These are the activations of a small neural network, seen along a few directions. Each row is one input.
In each table, some parts of the input vary, and every possible input appears once, in random order.
Descriptions start from the smaller parts, as in this example, which fits no table here: line(4) and (point or line(11) or (values(2) and ring(8))).
Shared parts are said once, and a part with two or three values counts as separate values.

Table:
row 1: [ 0.32  1.10 -1.26 -2.96 -5.24  0.08 -2.29 -4.01 -2.31 -3.97 -5.44]
row 2: [ 1.35  7.39 -6.32 -3.26 -1.08 -2.51 -2.71  2.83  1.33 -1.90  1.29]
row 3: [-0.57 -2.54  0.10  4.71  2.96  2.80  4.71  0.94  2.74  4.10  0.72]
row 4: [-3.33 -2.55  3.81 -0.97 -2.12  3.87  0.23  3.29 -1.84 -3.01  2.34]
row 5: [ 3.28  1.48 -1.67  2.05 -0.87 -2.87  0.35 -9.16 -0.76  3.47 -2.75]
row 6: [-1.49 -2.96  4.00  2.04  5.54 -2.85 -1.40  4.04  1.41 -0.99  4.59]
row 7: [ 0.43 -5.73  0.04  0.69 -2.59  6.55 -0.42  5.74 -0.82 -0.60 -1.15]
row 8: [ 2.00 -2.17 -1.10 -2.20 -4.17  0.92 -3.74 -7.13 -2.43 -2.64 -6.02]
row 9: [-2.53  3.12  4.14  0.32  1.95  1.40  5.82  2.30  1.51  5.13  3.73]
row 10: [-0.96 -0.82  5.47  5.94  2.44 -1.50  5.12  1.19  2.43  2.01  4.84]
row 11: [-3.96 -0.33  5.28 -3.83 -1.94  5.17  0.04  4.35 -1.52 -0.17  1.42]
row 12: [ 1.40  9.04 -5.15  0.91 -4.55 -1.48  3.47  0.58  1.66  1.31  1.77]
row 13: [ 1.80  0.74 -4.26 -2.48  1.67 -4.31 -4.50 -4.77 -0.86 -0.59 -3.49]
row 14: [ 1.87  5.72 -1.11 -0.23 -3.48 -5.00  2.51 -5.56  0.22  1.73 -0.31]
row 15: [-0.65 -4.65 -1.29  0.74  6.16  1.35 -1.80  3.80  1.60  1.13  0.68]
row 16: [-0.27 -1.79  2.99  5.53  3.32  1.33  5.08  1.08  1.31  2.40  2.23]
row 17: [ 1.34 -4.44 -2.57  0.81  4.64  1.44 -1.23  6.52  1.44  1.92  1.08]
row 18: [ 1.46  2.67 -3.29 -3.12  1.56 -5.04 -3.58 -3.70 -0.68 -1.50 -2.73]
row 19: [-0.03  5.80 -4.15 -3.30 -7.97  2.68 -1.75  2.23 -0.16 -4.10 -0.92]
row 20: [ 1.53 -2.25 -1.15  4.83  1.42  2.94  5.40  3.60  2.72  4.89  1.19]
row 21: [-2.38 -4.16  6.62  1.93 -1.44  2.32 -0.84  3.43 -0.93 -3.11  2.30]
row 22: [ 1.47  4.75 -1.94  1.31 -1.96 -3.93  2.12 -5.92 -0.80  2.01 -2.24]
row 23: [-2.00  0.82  2.68  3.14  1.77 -0.01  6.04  1.16  1.30  2.13  4.83]
row 24: [-1.37 -5.16  4.06  1.44 -0.65  5.03 -0.62  3.19 -1.99 -2.80  0.01]
row 25: [ 0.88  2.12 -0.31 -4.44 -6.80 -0.84 -2.13 -3.68 -1.25 -4.08 -3.38]
row 26: [ 1.78  2.88 -2.83  2.04 -1.77 -3.23  1.19 -6.96 -0.97  2.87 -3.24]
row 27: [ 3.33 -0.62 -3.10 -2.45  2.59 -3.98 -5.22 -6.97 -0.62 -0.05 -2.94]
row 28: [ 0.64 -0.86 -2.20 -2.27 -5.14  0.62 -3.18 -4.98 -2.65 -3.07 -6.34]
row 29: [-2.34 -1.31  1.32 -0.85  5.01 -1.28 -0.40  3.89  0.43 -0.92  4.57]
row 30: [-0.56 -3.98  1.52  1.63  6.39 -0.10 -1.35  3.88  0.25 -0.54  2.14]
row 31: [-2.92  0.95  2.75 -3.66  5.24  0.11 -0.70  5.02  0.61  2.07  3.64]
row 32: [ 1.96  3.66 -2.45 -4.60  0.08 -6.10 -3.34 -3.36  0.27 -1.73 -0.74]
row 33: [-1.48 -5.89  1.36  0.57 -0.95  6.40 -0.87  3.15 -0.63 -1.37 -1.68]
Q: What is each input in this table made of?
A: values(3) and (point or line(4) or line(6))
Q: Changing only the values(3) part turns row 25 into row 14. The same change can be made to row 7. Which row results?
A: row 20
Q: Which other rows does row 10 become when the line(6) part takes its other values? List them by row number.
A: row 3, row 9, row 16, row 20, row 23
Q: Which other rows does row 18 become when the line(4) part takes its other values? List them by row number.
A: row 13, row 27, row 32

Table:
row 34: [-1.22  1.59  1.12 -0.46  1.06 -0.21  1.54  2.03  0.65  1.01  2.24]
row 35: [ 1.21  2.22 -3.32 -3.52 -4.14 -1.63 -4.06 -5.04 -2.21 -3.44 -4.81]
row 36: [ 0.27 -2.90  0.29  2.04  3.70 -0.27  0.51 -0.60  0.44  1.89  0.24]
row 37: [-0.03 -4.15  0.62 -0.56  2.68  1.08 -2.55  2.20 -0.41 -0.63 -0.55]
row 38: [ 2.44  5.51 -4.51 -2.84 -2.66 -4.06 -2.37 -5.00 -0.52 -0.30 -2.33]
row 39: [ 0.00 -1.32  1.54  2.65  1.19 -0.24  1.54 -0.37  0.29  0.80  1.03]
row 40: [-0.72  2.05 -0.13  0.67 -0.68  0.65  2.37  2.99  0.97  0.81  2.02]
row 41: [-0.98 -1.29  0.74 -0.33 -2.44  3.81  0.37  2.88 -0.31 -1.51  0.27]
row 42: [-1.49 -1.76  2.05 -1.36 -0.78  2.76 -0.69  2.15 -0.69 -1.09  0.21]
row 43: [-0.71 -0.41  2.07  1.45  0.24  1.06  2.30 -0.31  0.04  1.74  0.66]
row 44: [ 2.75  3.01 -3.23 -1.36 -3.47 -3.55 -0.90 -7.31 -0.67 -0.16 -4.22]
row 45: [-0.46  0.75  0.66  0.79  2.05 -1.40  0.75  1.93  1.00  0.06  2.61]
row 46: [-0.16 -0.71 -0.45  0.27  4.62 -1.30 -0.38  1.68  1.32  1.16  1.72]
row 47: [-0.67 -2.71  1.64 -0.09  0.09  1.26 -1.51  2.14 -0.34 -1.83  0.53]
row 48: [-0.23  0.11  0.91  2.65 -1.46  2.02  3.08  0.63  0.45  1.49  0.39]
Q: What is each input in this table made of?
A: values(3) and (point or line(4))
Q: Changing only the values(3) part turns row 41 into row 48. The same change can be made to row 37. Which row results?
A: row 36
Q: Which other rows agree with row 45 in the values(3) part? List them by row number.
A: row 34, row 38, row 40, row 46
Q: Which other rows does row 42 become when the values(3) part takes its other values? List them by row number.
A: row 34, row 43
